A small network was shown many inputs. Here are its activations along a few directions, one row for each input.
In each table, some parts of the input vary, and every possible input appears once, in random order.
A made-up example of a description, with smaller parts first: line(4) and (point or ring(9) or (values(2) and ring(5))).
Shared parts are said once, and a part with two or three values counts as separate values.
In the rows, zero is written as 128.

Other details of the inputs vary at random and push rows far along two fixed directions, the same in every table; ignore that.

Table:
row 1: [115 121 111 117 120 127 136 106 122 114 107 125 125 138 128 112]
row 2: [133 137 139 148 125 134 136 146 120 143 149 134 125 122 129 152]
row 3: [134 115 122 120 125 123 134 116 124 117 107 127 112 133 125  92]
row 4: [118 122 111 119 117 127 132 109 128 113 128 119 108 123 129 111]
row 5: [131 137 140 141 130 129 132 144 121 145 129 134 148 136 129 154]
row 6: [137 135 142 145 130 130 142 144 115 150 126 143 142 137 126 149]
row 7: [126 116 119 117 122 125 128 115 130 116 114 122 109 126 127 102]
row 8: [109 131 119 118 113 129 132 106 126 115 126 116 116 123 125 109]
row 9: [106 128 156  85 168  82  31 156 181 117 137  63 191 114 132 147]
row 10: [130 122 131 118 124 124 131 117 125 124 108 122 116 133 120  89]
row 11: [147 144 134 148 135 155 145 135 133 142 152 163 130 131 123 152]
row 12: [141 126 134 146 136 128 128 151 126 140 143 134 128 121 135 151]
row 13: [139 128 134 142 136 126 137 146 118 142 125 144 143 136 133 153]
row 14: [153 139 126 144 139 151 139 137 132 138 151 166 129 132 133 156]
row 15: [119 126 125 122 118 128 130 110 127 120 124 117 109 123 122 101]
row 16: [113 124 109 116 116 128 132 107 127 110 125 119 116 123 131 113]
row 17: [123 123 127 119 119 128 131 113 126 122 115 120 109 125 120  97]
row 18: [129 131 127 139 130 129 127 145 123 136 140 134 148 129 137 163]
Each input here is: values(2) and (point or ring(8)).
Changing only the values(2) part turns row 4 into row 2. The same change can be made to row 7. Which row results? -> row 17
Change only the values(2) part in row 6. List by row number the other rows that result. -> row 13

Table:
row 19: [163 127 183 135 188  89  55 217 164 161 149 105 186 115 138 188]
row 20: [114 127 127 118 126 122 126 117 126 124 111 120 136 137 123 118]
row 21: [111 129 114 119 119 129 122 113 133 113 137 115 124 121 133 129]
row 22: [126 131 112 113 136 139 119 106 151 110 143 135 117 124 127 121]
row 23: [150 137 128 189  92 167 213 136  72 164 137 182  92 135 127 150]
row 24: [146 134 184 136 177  87  58 211 157 163 150  95 191 114 136 193]
row 25: [113 125 119 122 118 124 123 119 128 117 131 111 122 118 132 123]
row 26: [111 138 114 115 126 137 121 103 144 112 145 125 125 123 126 129]
row 27: [116 121 123 123 117 118 125 124 122 121 123 107 121 120 130 117]
row 28: [155 144 116 181  98 182 207 125  86 152 152 196  93 135 130 151]
row 29: [121 137 114 113 131 140 119 106 148 110 146 132 124 124 126 121]
row 30: [130 124 120 114 136 128 123 115 139 118 117 133 129 135 126 116]
row 31: [115 133 122 119 124 131 121 112 137 118 136 119 121 123 126 123]
row 32: [131 126 120 117 134 133 119 116 143 116 134 128 113 124 127 114]
row 33: [128 127 127 119 127 130 121 120 136 120 131 122 118 121 125 108]
row 34: [133 121 125 120 133 128 120 121 139 119 128 125 112 122 126 108]
row 35: [130 121 125 116 136 124 123 120 134 121 109 129 129 138 125 110]
row 36: [129 122 133 120 129 118 126 126 124 128 105 122 131 137 123 103]
row 37: [114 119 125 121 120 112 128 124 115 125 106 111 134 133 130 117]
row 38: [119 123 133 121 125 114 128 123 119 130 104 115 131 136 122 110]
row 39: [110 123 119 117 121 120 126 118 122 119 113 117 138 135 130 124]
row 40: [117 128 127 122 122 126 123 118 132 122 130 115 119 121 124 117]
row 41: [109 126 114 115 121 124 126 112 127 116 122 120 138 131 131 130]
row 42: [135 116 131 120 135 116 125 127 126 126 102 124 125 137 124 103]
row 43: [107 134 106 115 121 134 122 104 139 107 147 122 128 121 134 136]
row 44: [146 133 120 188  87 160 216 138  62 160 129 179  98 137 135 153]
row 45: [125 126 127 116 130 126 124 120 131 122 112 128 135 137 124 110]
row 46: [192 141 176 200 157 140 141 226 114 194 173 174 155 122 142 226]
row 47: [113 130 122 115 126 127 125 111 132 121 120 123 135 134 124 123]
row 48: [124 129 122 113 130 130 123 113 136 118 120 131 135 134 124 116]
row 49: [131 123 132 121 127 124 122 126 131 124 122 119 118 123 123 103]
row 50: [131 122 135 121 128 119 124 128 127 127 114 120 123 128 123 102]
What is each input in this table made of? -> line(4) and ring(8)
Changing only the ring(8) part turns row 24 into row 31. The same change can be made to row 44. Which row results? -> row 21
A walk changes only the line(4) part. It starts at row 34 and steps to row 33. List the rest of the walk in order. -> row 40, row 25
Change only the ring(8) part in row 32. List by row number the other rows that result. -> row 19, row 22, row 30, row 34, row 35, row 42, row 46

Table:
row 51: [113 114 133 117 133 117 131 100 129 126  88 113  93 144 109  94]
row 52: [108 122 120 115  92 113 132 121 103 113 108  97 132 119 135  85]
row 53: [120 113 132 116 104 115 132 129 104 122  86 102 130 130 123  69]
row 54: [110 125  80  96 118 146 121  88 145  81 141 136 141 129 140 115]
row 55: [ 93 120 135 121 117 112 132 102 117 132  90  95 109 139 111 102]
row 56: [121 116  85 109 112 136 123 107 136  83 145 124 116 112 149 101]
row 57: [189 130 161 161 177 126  85 230 147 160 178 148 186 108 159 219]
row 58: [119 147 122 187  92 157 198 135  75 163 157 160 103 131 140 198]
row 59: [ 92 131  78 100 122 145 126  71 153  84 141 131 123 130 132 134]
row 60: [ 77 140 114 110 103 119 139  83 115 117 107 105 136 138 119 117]
row 61: [109 130  96 100 135 136 127  78 147 101 125 137 115 136 124 117]
row 62: [ 94 134  79 101 123 139 126  73 152  85 144 129 121 129 133 131]
row 63: [101 137 178  95 183  66  32 167 175 142 118  61 212 131 118 163]
row 64: [112 116 100 109 133 135 124  85 145 103 123 122  87 127 128 117]
row 65: [130 105 102 113 125 126 124 106 136 102 127 117  86 111 133  99]
row 66: [123 112 127 113 141 123 127  97 143 122  94 124  88 142 113  97]
row 67: [166 132 148 171 165 123  92 219 149 156 210 130 165  94 163 250]
row 68: [164 131 127 184 129 168 191 138 105 165 140 192  87 143 131 180]
row 69: [131 107 103 113 127 120 124 108 135 103 131 115  84 109 135  97]
row 70: [100 117 122 122  95 103 134 114 103 119 115  83 105 111 130  97]
row 71: [137 135 124 190  84 147 198 155  68 161 159 154 102 114 144 179]
row 72: [142 102 127 117 133 108 128 117 131 119 101 116  82 124 121  74]
row 73: [159 140 180 170 145 109  93 238 117 176 162 116 208 109 154 219]
row 74: [ 89 131 129 111 118 118 136  91 120 125  85 111 139 150 106 104]
row 75: [134 121 162  94 205  77  21 168 205 129 141  75 161 117 132 166]
row 76: [130 119 180 100 169  61  28 204 158 136 117  54 204 111 134 127]
row 77: [138 112 100 106 123 130 122 112 133  96 123 129 109 118 140  83]
row 78: [127 124  95  96 130 136 123  93 139  95 122 141 132 136 133  95]
row 79: [109 127  95 100 135 140 126  76 150  98 119 138 118 137 122 119]
row 80: [ 98 124  84 112 121 135 124  82 146  91 150 114  92 120 139 131]
row 81: [152 145  95 169 110 177 185 136 101 133 175 199 140 135 153 185]
row 82: [121 112 184 106 171  55  30 197 164 144 120  40 181 103 126 142]
row 83: [166 142 163 166 187 119  88 207 156 172 186 141 160 116 149 248]
row 84: [ 96 121  84 110 121 140 123  80 148  89 145 114  93 120 137 132]
row 85: [ 83 129 120 119 104 112 134  94 113 121 111  89 108 128 125 116]
row 86: [137 121 106  98 134 133 127  97 140 103 107 144 129 144 126  83]
row 87: [121 126 121 105 143 125 133  88 143 118  96 139 115 153 110  98]
row 88: [ 73 140 103 104 103 126 136  80 124 107 122 109 133 133 124 127]
row 89: [168 168 166 194 104 190 181 145 117 174 211 178  71  91 107 133]
row 90: [ 99 114 122 122  94 108 134 114 106 118 111  84 108 111 128 100]
row 91: [137 152 129 179  87 156 197 146  64 163 137 176 154 144 138 168]
row 92: [131 148 117 173  86 169 194 141  73 152 148 181 153 139 141 181]
row 93: [ 72 137 103 104 103 131 134  80 126 107 119 111 138 132 123 132]
row 94: [140 104 115 114 131 114 126 113 138 112 115 118  81 117 127  84]
row 95: [191 121 138 182 120 162 191 169  87 163 120 198 110 140 135 136]
row 96: [ 78 137 115 108 105 123 135  84 120 115 102 106 141 138 118 121]
row 97: [ 79 126 109 113 104 125 129  90 123 111 122  95 109 124 128 130]
row 98: [102 181 139 100 117 171 117  67 174 112 170 130 107 115  82  80]
row 99: [129 120 127 104 128 126 131 107 123 116  84 134 141 154 114  75]
row 100: [147 106 111 106 128 132 124 117 137 102 104 133 109 126 131  74]
row 101: [130 131 157  85 206  84  26 158 206 125 139  92 191 127 127 169]
row 102: [180 135 133 173 125 169 194 148  91 162 120 211 132 160 128 149]
row 103: [151 143 142 182 124 162 200 137  89 174 116 195 124 162 115 169]
row 104: [191 141 181 157 189 117  93 222 146 178 153 163 204 141 140 207]
row 105: [103 121 108 110  93 121 129 115 110 102 123 101 128 115 140  95]
row 106: [107 135 162  89 160  78  31 174 166 126 130  65 232 119 136 160]
row 107: [163 132 198 180 161  87  96 244 118 197 155 106 178 110 138 212]
row 108: [149 181 161 188 110 201 180 122 125 172 205 183  74 110 101 149]
row 109: [124 179 139  99 111 175 113  87 164 110 170 139 126 117  91  62]
row 110: [143 108 185 103 190  52  25 198 177 140 122  55 166 106 126 133]
row 111: [135 161 148 113 108 168 115 107 157 114 173 129  99  95 102  50]
row 112: [161 140 136 176 134 168 196 133 102 168 123 206 118 160 119 172]
row 113: [151 107 124 109 131 119 126 124 128 112  93 130 108 132 127  61]
row 114: [ 92 123 134 121 116 107 134 102 113 132  93  94 104 139 112  98]
row 115: [143 136 122 182  82 162 192 160  68 151 149 168 131 122 148 169]
row 116: [127 121  95  95 129 141 123  92 141  94 118 143 135 137 132  98]
row 117: [189 126 126 180 120 163 189 165  92 156 139 198 106 132 143 144]
row 118: [124 114 127 114 142 117 127  98 141 122  98 123  85 142 115  94]
row 119: [142 100 128 116 133 113 127 118 134 119  97 117  85 124 119  78]
row 120: [ 91 133 104 100  98 126 130  96 116 102 121 115 152 132 133 107]
row 121: [136 118 105  97 132 139 127  95 141 102 104 146 131 145 125  85]
row 122: [130 123 127 106 127 121 133 107 120 117  87 133 136 154 115  70]
row 123: [159 142 121 174 130 175 195 127 108 159 136 207 115 153 126 181]
row 124: [136 132 124 190  83 153 198 155  69 161 157 156 105 114 143 183]
row 125: [131 102 135 121 123 107 131 121 121 124  90 107  91 126 114  74]
row 126: [125 120 183 100 199  62  25 176 187 142 120  63 168 125 121 152]
row 127: [125 117 134  99 176  80  27 174 191 104 182  62 163  87 153 174]
row 128: [191 128 192 168 175 109  91 247 131 182 142 139 192 123 141 194]
row 129: [182 127 146 188 112 151 194 174  72 170 118 186 113 141 132 131]
row 130: [107 125 129 107 110 120 133 108 109 121  85 115 155 148 116  82]
row 131: [139 102 115 114 131 121 126 112 139 111 112 118  84 117 125  88]
row 132: [152 146 143 182 126 156 200 138  88 175 120 194 122 162 116 167]
row 133: [120 113  85 108 111 141 121 105 138  81 142 124 118 113 148 103]
row 134: [108 128 127 110 109 116 135 108 105 121  89 116 150 149 117  78]
row 135: [ 82 126 120 118 103 117 132  93 116 121 108  90 111 128 123 120]
What is each input in this table made of? -> ring(5) and (point or (values(2) and ring(8)))
Changing only the ring(5) part turns row 113 into row 104. The same change can be made to row 111. Which row results? -> row 109
Changing only the ring(5) part turns row 77 into row 69. The same change can be made to row 128. Which row results? -> row 125
Change only the ring(5) part in row 81. List by row number the other rows that result. -> row 56, row 62, row 80, row 127
Change only the values(2) part in row 120. List by row number the other rows that result. -> row 92
Change only the ring(8) part in row 99. List by row number the other rows that result. -> row 54, row 92, row 102, row 106, row 116, row 121, row 130
Change only the ring(5) part in row 94. List by row number the other rows that result. -> row 75, row 86, row 101, row 117
A walk changes only the ring(8) part. It starts at row 96 and steps to row 93. List the rest of the walk in order. -> row 59, row 79, row 123, row 112, row 103, row 74
